These are the activations of a small neural network, seen along a few directions. Each row is one input.
Each table varies a few parts of the input and shows all the possible inputs, shuffled.
A made-up example of a description, with smaller parts first: one of 5 places around a ring, together with either a single point or one of 9 places around a ring or (one of 3 separate values, together with one of 6 places along a line).
Shared parts are said once, and a part with two or three values counts as separate values.

Other details of the inputs vary at random and push rows far along two fixed directions, the same in every table; ignore that.

Table:
row 1: 166  -7  -2  292  4  -234  -39  -120  -19  -18  116  -102  38  -151
row 2: -378  -82  -71  -421  -20  298  106  217  -64  -20  -121  242  -112  266
row 3: -455  -47  -137  -202  -67  273  191  142  43  14  -43  166  -260  276
row 4: -180  -169  99  -60  -40  -173  -80  275  -68  -184  -331  283  -27  -213
row 5: 163  -64  -34  -7  70  -49  208  -247  -28  91  653  -6  5  419
row 6: -196  -253  -49  -286  -25  367  165  -175  -47  230  366  56  -239  662
row 7: -440  -19  206  -227  -61  -201  -63  714  -14  -566  -687  564  143  -514
row 8: 54  295  -68  253  19  -1  -239  165  97  -24  -398  -200  71  -504
row 9: -253  -275  87  -130  -88  -16  118  65  -114  -129  76  226  -166  233
row 10: -316  -385  -39  -308  -59  163  372  -270  -132  54  703  186  -315  910
row 11: 86  -188  57  -164  20  -72  109  -133  -129  12  379  107  19  291
row 12: -568  35  194  -248  -104  -253  -57  877  39  -642  -839  651  122  -663
row 13: 441  195  8  269  8  20  -316  -187  15  229  -194  -371  172  -421
row 14: -37  193  -66  -15  20  120  8  91  70  107  0  -66  -41  47
row 15: 435  280  -16  208  89  77  -236  -199  50  226  26  -410  206  -264
row 16: 212  -52  32  38  89  -228  204  -267  90  -94  140  -49  94  100
row 17: -473  -159  -71  -303  -12  379  244  -30  -37  152  197  182  -329  605
row 18: 244  133  -32  355  -33  41  -265  -111  10  177  -280  -348  45  -331
row 19: 593  69  -27  471  55  -333  -78  -389  7  123  452  -346  180  -136
row 20: -106  162  -76  -83  76  54  114  21  184  -25  -343  -42  5  -5
row 21: 450  305  -82  263  60  35  -207  -226  88  262  141  -496  191  -188
row 22: 559  32  84  304  0  -268  -259  -211  -42  25  -13  -228  197  -421
Description of these inputs: one of 2 separate values, together with either a single point or one of 10 places around a ring.
Question: Changing only the choice among 2 separate values turns row 1 into row 3. The same change can be made to row 22. Which row results?
Answer: row 13
Question: Change only the choice among 2 separate values in row 17. List by row number the other rows that result.
Answer: row 10

Table:
row 23: -147  2  27  -44  -58  195  -199  270  -32  -74  -689  47  -42  -367
row 24: 214  10  -126  -65  201  -153  229  -289  0  43  593  -21  110  319
row 25: 145  -137  73  -246  76  90  352  -307  -42  110  907  -34  17  711
row 26: 601  237  -84  537  -42  3  -450  -297  -74  329  -70  -558  121  -485
row 27: -652  -11  -60  -145  -98  221  96  412  25  -150  -362  261  -265  58
row 28: 206  -105  47  -30  61  -356  42  -21  -64  91  51  116  97  91
row 29: -480  52  -44  -45  -108  159  -70  366  -14  -72  -339  184  -201  -116
row 30: 516  236  -104  568  -44  -8  -428  -234  -65  350  -26  -573  113  -508
row 31: 44  64  -49  -297  96  377  309  -247  36  319  705  -172  -57  729
row 32: 78  -152  -11  115  -25  -97  237  -360  6  55  487  -28  -185  435
row 33: -337  98  -21  -373  23  274  177  256  105  -46  -1  202  -8  260
row 34: -84  -481  15  -210  -35  166  189  -238  -233  59  613  216  -242  688
row 35: -130  270  133  -138  -3  123  -134  399  121  -129  -464  74  177  -440
row 36: 160  -135  134  139  -49  -219  -179  -66  -50  -156  -288  -7  67  -341
row 37: 614  87  26  672  -14  -375  -288  -344  -83  172  263  -426  150  -386
row 38: 768  244  1  441  116  -361  -161  -347  64  93  270  -451  434  -345
row 39: -208  -2  5  -133  -79  204  -110  91  17  -22  -471  3  -100  -115
row 40: -395  -26  3  -173  -65  159  -9  209  88  -109  -566  134  -117  -85
row 41: -166  -157  71  30  -47  -209  97  47  29  -271  -196  162  -89  -102
row 42: 40  273  -201  -68  182  90  46  -65  120  87  48  -108  99  38
row 43: 603  107  27  746  -17  -409  -230  -331  14  112  150  -462  182  -426
row 44: -161  -114  -157  -84  24  346  317  -378  40  358  562  -155  -330  825
row 45: -42  130  -33  -113  50  -49  -65  235  44  135  -429  104  38  -70
row 46: 95  -266  -1  90  -57  -32  35  -219  -204  146  579  -34  -108  321
row 47: -273  -73  -3  -356  87  -105  257  236  30  -315  96  394  13  198
row 48: 14  357  -91  -6  100  -12  -119  241  180  -91  -396  -48  168  -372
row 49: -180  -149  92  56  -127  -183  -252  279  -153  -267  -277  303  -18  -396
row 50: 314  150  93  135  42  -239  -14  -1  52  -113  94  -85  278  -236
row 51: -191  -32  238  -280  -39  -88  102  325  8  -290  -65  305  132  -134
row 52: -358  -326  133  -264  -107  1  31  309  -121  -327  -360  460  -131  -89
row 53: 89  -128  118  174  -38  -277  -97  -80  31  -141  -260  10  65  -283
row 54: -86  22  -73  50  4  144  41  -113  103  98  -152  -152  -141  78
row 55: -469  -136  -1  -271  -107  253  -106  414  -46  -179  -527  354  -161  -181
row 56: -143  90  -178  -413  98  366  354  -151  68  191  521  -15  -65  726
Question: Describe the family of inputs behind these rows.
Answer: one of 2 separate values, together with either a single point or one of 6 places along a line or one of 10 places around a ring
Question: Changing only the choice among 2 separate values turns row 34 into row 55. The same change can be made to row 43. Which row results?
Answer: row 27
Question: Change only the choice among 2 separate values in row 44. List by row number the other rows that result.
Answer: row 32
